A small network was shown many inputs. Here are its activations along a few directions, one row for each input.
In each table, some parts of the input vary, and every possible input appears once, in random order.
A made-up example of a description, with smaller parts first: line(6) and (point or ring(11) or (values(3) and ring(5))).
Shared parts are said once, and a part with two or three values counts as separate values.
In the rows, zero is written as 128.

Other details of the inputs shift rows strongly along two fixed directions, in all tables alike. That doesn't count.

Table:
x1: [106 113 136 159 107 138 111 142 110 117 112]
x2: [126 109 117 139 131 110 152 125 126 119 143]
x3: [113 142 142 155 119 116 127 140 136 103 123]
x4: [119 122 110 145 137 117 141 144 119 136 137]
x5: [133 110 124 153 131 126 141 111 145 123 133]
x6: [114 133 116 151 129 123 140 123 118 144 142]
x7: [117 121 117 155 130 134 126 120 137 147 133]
x8: [170 160 147  59 108 153 122 143 124 160 157]
x9: [184 148 170  75  68 174  93 169 121 130 165]
x10: [166 139 136  58  89 148 106 134 140 168 166]
x11: [105 138 142 151 110 105 124 125 131 112 126]
x12: [130 102 117 145 129 118 144 121 143 119 138]
x13: [116 131 123 159 127 126 130 109 125 146 144]
x14: [136 129 132 155 143 126 141 119 131 122 134]
x15: [121 143 143 154 126 115 128 137 138  95 127]
x16: [105 142 101  38 204 118 122  94 106 123  13]
x17: [117 119 115 153 127 129 124 113 135 148 136]
x18: [166 150 139  50  91 146 116 146 127 167 170]
x19: [102 130 104  29 193 114 131  74 112 114  13]
x20: [132 115 113 150 142 123 134 141 135 130 133]
x21: [112 130 149 142 126 110 134 119 143  85 130]
x22: [111 131 113 147 127 117 137 115 115 145 142]
x23: [120 115 134 156 116 138 117 145 116  95 124]
x24: [110 143 111  48 202 128 114  87 117 126  16]
x25: [136 117 123 150 145 127 135 122 141 124 125]
x26: [167 141 137  62  92 153 109 142 142 167 164]
x27: [117 132 125 156 131 132 132 115 128 144 136]
x28: [131 123 131 153 134 124 145 106 134 121 136]
x29: [124 122 121 159 139 136 130 131 137 141 129]
x30: [109 141 143 152 110 113 126 132 135 111 126]
x31: [123 115 111 150 136 127 132 141 135 137 131]
x32: [119 137 146 149 129 111 132 129 142  85 129]
x33: [129 115 116 137 143 111 147 136 123 119 135]
x34: [113 107 138 152 112 136 121 136 118  96 129]
x35: [132 128 125 149 142 117 150 127 121 121 139]
x36: [115 117 134 161 110 143 113 151 111 111 112]
x37: [170 161 154  61 114 162 113 132 133 161 146]
x38: [104 110 136 157 105 130 108 136 106 119 115]
x39: [179 147 142  52 113 142 122 154 126 151 159]
x40: [112 118 106 147 122 110 135 127 116 144 149]
x41: [133 109 115 141 142 119 138 132 139 120 130]
x42: [133 123 122 159 144 131 132 132 138 133 131]
Description of these inputs: line(6) and (values(2) or ring(5)).
Changing only the line(6) part turns x10 into x41. The same change can be made to x22. Which row results?
> x35
Changing only the line(6) part turns x34 into x9. The same change can be made to x21. Which row results?
> x15
Change only the line(6) part in x27. List by row number the other rows that result.
> x13, x14, x24, x28, x37
List by row number the other rows that have the line(6) part in common with x27.
> x1, x6, x7, x18, x26, x30

Table:
x43: [108 125 129 179 126 126 130 146 118 109 132]
x44: [138 144 149 115 103 135 113 136 128 129 135]
x45: [152 137 135 110 119 142 127 128 139 152 152]
x46: [141 139 145 113 106 138 117 148 125 125 133]
x47: [116 112 111 189 139 113 151 130 121 127 149]
x48: [136 132 147 112 101 137 113 133 129 131 137]
x49: [124 111 115 184 140 122 144 134 130 129 147]
x50: [143 140 132 103 115 130 132 126 132 150 155]
x51: [137 129 142 112 102 144 111 130 129 128 139]
x52: [147 138 133 112 122 137 131 123 133 149 146]
x53: [127 114 117 188 135 121 148 134 125 130 154]
x54: [152 137 133 104 119 142 124 127 142 152 149]
x55: [146 132 128 104 121 129 132 134 126 142 151]
x56: [144 139 132 108 119 134 132 123 129 149 149]
x57: [129 151 144  25 153 128 107 100 134 101  52]
x58: [137 135 127 109 117 127 130 127 136 146 151]
x59: [ 87 105 104 128 160 121 119 112 114 102  56]
x60: [105 106 124 184 122 119 133 139 122 110 127]
x61: [101 124 124 105 170 110 129 109 128  82  52]
x62: [ 97 108  92 137 184 112 134 107 124 119  64]
x63: [113 111 108 179 135 109 146 133 127 125 148]
x64: [135 147 149 115 109 141 112 138 125 128 138]
What do these inputs look like to the network?
> values(2) and (point or line(4) or line(6))
Changing only the values(2) part turns x61 into x57. The same change can be made to x63. Which row results?
> x58
